array([176,  33, 166,  51, 197,   1]): 33

array([[123, 124, 125, 128],
       [114, 144, 130, 127],
       [232,  70,  62, 179]]): 124

array([[1982, 8379, 4385, 4384, 5712, 1093, 3385],
       [7725, 1459, 7800, 6826, 6625, 8112, 1765],
       [5680, 4029, 6633, 6538, 6104, 5568, 1171]]): 8379

array([1, 3, 7, 7, 3, 9]): 3

array([ 192,  104,  789,   38, -808,  -93,  862]): 104

array([93, 36, 46,  2, 25, 28, 34]): 36
---
[-62.0  47.8  16.5 -20.3 -78.3] => -20.3
[-14.9  12.1 -32.2  -5.9 -80.3  73.0] => -80.3
[-39.4 -50.7 -17.0  89.8   6.0  49.4 -45.7] => 49.4
[-65.1 -44.1  38.4  21.4   7.8 -17.8 -41.4] => -17.8
[ 74.3  30.4 -15.1 -19.6] => -15.1
[-30.8 -12.2  21.3  72.6  13.6 -55.7] => 13.6
[ -0.9  72.7 -30.7 -76.8 -33.5  -5.5] => -33.5
[-77.7   7.9 -81.8  10.8] => -81.8
---
[-42.2   1.2 -72.6  14.9   8.1  -4.7]: 8.1

[[-41.1  15.9  -8.4   4.1 -37.9  29.7 -77.2]
 [  2.7   3.6  68.2  43.3  10.3  -3.4 -12.7]]: -37.9

[[-16.7   1.6  33.8  -4.1 -11.5 -15.9]
 [ 10.9   5.3   0.6  -4.9  -1.7  -2.1]
 [ 11.2 -21.5  84.0  -7.5   5.0 -39.8]]: -11.5

[  8.6  63.6 -70.8  14.6 -63.1  80.1  59.1]: -63.1

[[-20.3   1.5  11.2   0.7 -88.2  -3.3 -51.5]
 [-45.6 -22.1  -5.4   7.6   4.9 -22.8 -27.6]]: -88.2

[ 55.3  31.0  19.9  15.2 -89.2]: -89.2
---
[[-57.1 -51.1 -34.4 -47.4 -52.0]
 [-49.4  13.2 -82.4 -57.5  10.4]
 [ 31.9  51.2 -42.3  30.4  56.8]] | 13.2

[[ 67.6 -18.3  18.5  78.3 -37.7  13.9 -73.1]
 [ 79.1 -50.2  69.9  48.4 -75.1  10.3 -33.2]] | -18.3

[[ 31.0 -50.4  62.1  25.7 -24.2]
 [  7.4  36.2 -65.3 -12.9  26.7]
 [ 32.1  -4.2  20.3  -5.4  -8.5]] | 36.2

[[-72.4  10.0  17.2 -61.9]
 [-74.8 -67.3  19.4 -12.6]] | 10.0

[[ 13.4  15.3 -25.9  -0.7  -8.0]
 [ 18.0  64.2 -25.9 -22.0  11.7]
 [ 41.1  88.7 -38.9 -22.0  27.3]] | 64.2

[[ -8.7   7.2   5.3  12.3]
 [ 51.3 -64.5  28.4   4.3]
 [  7.4  -6.3 -25.4 -41.2]] | -64.5
---
Input: [ 17.7 -73.8  -0.2  40.3   0.6]
Output: 17.7
Input: [-53.6 -38.8  54.5 -60.5 -66.0  47.1 -41.4]
Output: -53.6
Input: [-51.4  73.2  14.4 -29.3]
Output: -51.4
Input: [  0.0   5.7  -1.3  68.9 -48.1  45.1 -38.5]
Output: 0.0
Input: [ 86.7 -36.7 -46.8  35.9 -87.1  16.6  82.5]
Output: 86.7
Input: [ 32.0  34.3  22.1 -64.8   9.8  70.5]
Output: 32.0
Input: [ 43.9  58.1 -27.7 -14.9 -85.1]
Output: 43.9
---
-20.4   10.1  -87.8   32.4   36.7 -> -87.8
-76.9   70.1  -43.8  -10.3  -41.3   64.4 -> -10.3
-57.5  -79.4  -52.6   20.3   74.2  -56.2 -> 20.3
-78.4    7.8   35.6   63.3 -> 7.8
 37.1  -15.5   13.6  -72.4  -18.6  -32.2   88.5 -> -18.6
-38.8   24.6  -21.8  -77.2 -> 24.6
---
Q:
[[-50.6 -80.0  54.9 -27.4  35.4]
 [-45.6 -81.6  38.4 -20.1  39.9]
 [-40.5 -74.6  55.5 -23.7  26.1]]
A: 55.5

Q: [-20.0  11.6 -44.4 -79.5 -25.5  36.8]
A: -79.5

Q: [-12.3  28.2  80.1  61.2  41.1 -19.1 -37.3]
A: 41.1

Q: [ 81.5 -24.5  17.8  44.1]
A: -24.5

Q:
[[ 85.5   0.6   2.5  -8.8  -5.7  17.5]
 [ 15.1   2.5   1.9   1.2   1.8   5.6]
 [-62.9  -2.4  -0.8  -5.5  -1.0 -17.4]]
A: -5.5

Q: [-78.0  30.6 -43.5   7.6]
A: 30.6

Q:
[[-13.6 -25.2   2.4  22.0   2.8]
 [ -9.4  20.1  26.3  71.1   5.1]]
A: 26.3

Q:
[[ -5.9  -2.6 -37.8  22.6 -39.5   4.6]
 [ 83.6 -38.6  43.3 -84.6  90.2 -19.2]]
A: -84.6
